These are the activations of a small neural network, seen along a few directions. Each row is one input.
In each table, some parts of the input vary, and every possible input appears once, in random order.
Descriptions start from the smaller parts, as in this example, which fits no table here: ring(8) and (point or line(9) or (values(2) and line(6))).
Shared parts are said once, and a part with two or three values counts as separate values.
In the rows, 128 means zero.

Rows:
x1: [129 126  91 130 114 133  99 162 137 136 102 159 120 122 138 113]
x2: [114 147 172 137 133 128 168 124  78 118 127  47 114 115 164 149]
x3: [132 115 100 135 106 127 100 170 147 136  99 155 137 138 108 134]
x4: [138 112 104 167 168 137 103  99 164 144 147 200 148 112  94  96]
x5: [118 141 174 138 123 116 165 127  81 122 133  38 135 126 134 171]
x6: [119 125 100 209 147 143  90 135 155 141 114 184 130  92 110 103]
x7: [143 132 184 114 138 119 173 101  84 123 146  55 141 140 131 170]
x8: [122 125 102 186 165 139  97 110 164 133 130 198 119  94 114  80]
x9: [115 140 124 102 100 130 137 155 116 123 109  97 107 134 165 140]
x10: [142 105 110 186 153 138  93 113 164 143 133 186 159 125  74 115]
x11: [122 144 172 103 159 130 172  94  76 118 141  58 113 114 169 127]
x12: [125 126 125 100 103 126 136 159 116 131 106  90 131 148 137 164]
x13: [124 134  96 110 120 123 104 136 147 122 127 171 108 121 138  88]
x14: [135 132 178  92 152 126 180  85  87 117 159  66 131 130 148 143]
x15: [136 113 110 118 100 119 105 141 156 125 129 164 137 154  97 122]
x16: [129 130 136  66 110 126 152 119 133 112 141 120 117 152 146 133]
x17: [127 145 126  71 125 127 142 127 110 127 125 111 107 131 171 124]
x18: [134 130 140  84  94 114 142 130 123 125 136 104 131 161 127 159]
x19: [123 117 111 213 138 138  89 144 165 141 113 178 148 108  80 124]
x20: [133 122 105  99 113 120 113 127 157 124 143 178 127 141 116 103]
What do these inputs look like to the network? -> line(4) and ring(5)
Changing only the line(4) part turns x6 into x1. The same change can be made to x10. Which row results? -> x15
A walk changes only the line(4) part. It starts at x19 and steps to x3. List the rest of the walk in order. -> x12, x5

Rows:
x21: [112 114  74 104  76 130  84 162 170 127 109 164 129 153 116 126]
x22: [111 148 148 133 140 130 158 101  92 120 147  87 110 102 167 121]
x23: [103 128 122  70  68 121 146 161 134 108 117  84 114 160 149 156]
x24: [162 120 109 108 137 127 110 135 155 135 121 196 123 138 116 117]
x25: [112 127 114 164 140 125 112 104 154 124 161 175 133  99 114  93]
x26: [140 129 114 160 175 139 112 115 140 150 121 177 127 100 127 100]
x27: [132 137 153  71 112 118 163 115 128 112 150 107 119 158 139 141]
x28: [154 117 127 157 166 131 120 108 141 140 136 183 141 115 107 107]
x29: [141 144 162 118 158 125 154 103  82 134 137  93 120 105 162 127]
x30: [138 127 126  64 102 134 141 175 107 126  89  85 116 155 166 154]
x31: [149 119 136  59 101 132 148 164 116 117  99  90 129 174 145 166]
x32: [132 123 125 212 173 143 100 129 125 153 109 150 148  95  98 121]
x33: [142 114  76 102 110 137  84 183 144 148  82 173 128 149 131 130]
x34: [158 103  88 101 102 130  93 172 145 136  96 179 142 164 111 139]
x35: [106 140 142  77 106 127 154 115 126 106 142  99 103 145 156 124]
x36: [144 145 146  75 131 129 153 134 103 127 116 106 103 133 174 133]
x37: [137 105  83  98  83 129  93 155 169 132 113 171 142 170  97 140]
x38: [127 119 130  60  82 124 151 153 132 112 120  85 132 180 130 165]
x39: [113 138 102 167 158 137 107 113 145 135 135 172 122  89 131  93]
x40: [144 126 181 170 156 128 157 109  85 126 135  66 149 123 115 158]
x41: [101 125 126 218 135 127 105 117 155 136 139 145 147  98  87 120]
x42: [128 134 169 114 139 113 166  87 106 120 173  95 135 130 127 134]
x43: [144 112 138 206 167 142 108 117 133 146 118 155 159 113  78 132]
x44: [103 144 158 129 130 123 165  91 117 113 164  94 114 118 149 132]
x45: [118 137  84 117 127 133  98 138 156 132 115 179 107 119 140  89]
x46: [136 117 125 156 146 124 120  99 153 131 164 180 146 115  95 106]
x47: [143 121 106 108 116 120 111 123 171 128 145 191 127 142 104 113]
x48: [116 148 134  77 112 122 147 128  99 116 128  98  98 123 173 116]
x49: [118 125  95 115 111 121 102 128 162 118 143 183 119 126 122  92]
x50: [ 96 132 167 175 129 112 150 105  97 114 154  58 135 107 117 145]
x51: [123 112 136 207 145 132 111 106 152 142 139 147 162 118  66 127]
x52: [132 136 170 174 161 134 148 115  84 134 120  59 134 108 135 151]
x53: [119 130 178 172 137 118 162 101 109 122 155  66 148 129 102 165]
x54: [110 137 115  68  79 121 138 173 114 118  99  83 106 141 167 149]
x55: [148 126  96 113 142 128 103 145 140 142 110 187 116 123 137  96]
x56: [101 142 157 183 143 131 147 113  92 123 129  52 123 100 137 143]
x57: [116 123  64 111  86 129  81 182 149 136  94 164 124 139 135 115]
x58: [151 133 173 119 158 129 165  96  95 124 148  97 132 127 143 138]
x59: [106 131 114 222 150 133  99 130 129 141 123 141 144  86 104 107]
x60: [153 133 158  68 134 131 157 121 111 118 125 106 116 154 152 138]
Changing only one part turns x22 into x48. The same change can be made to x58. Which row results? -> x60
What do these inputs look like to the network? -> values(2) and line(4) and ring(5)
Which other rows does x39 become when the values(2) part takes its other values? List them by row number. -> x22
Which other rows does x50 become when the line(4) part takes its other values? List them by row number. -> x23, x35, x44
Which other rows does x55 become when the line(4) part takes its other values? List them by row number. -> x26, x32, x33
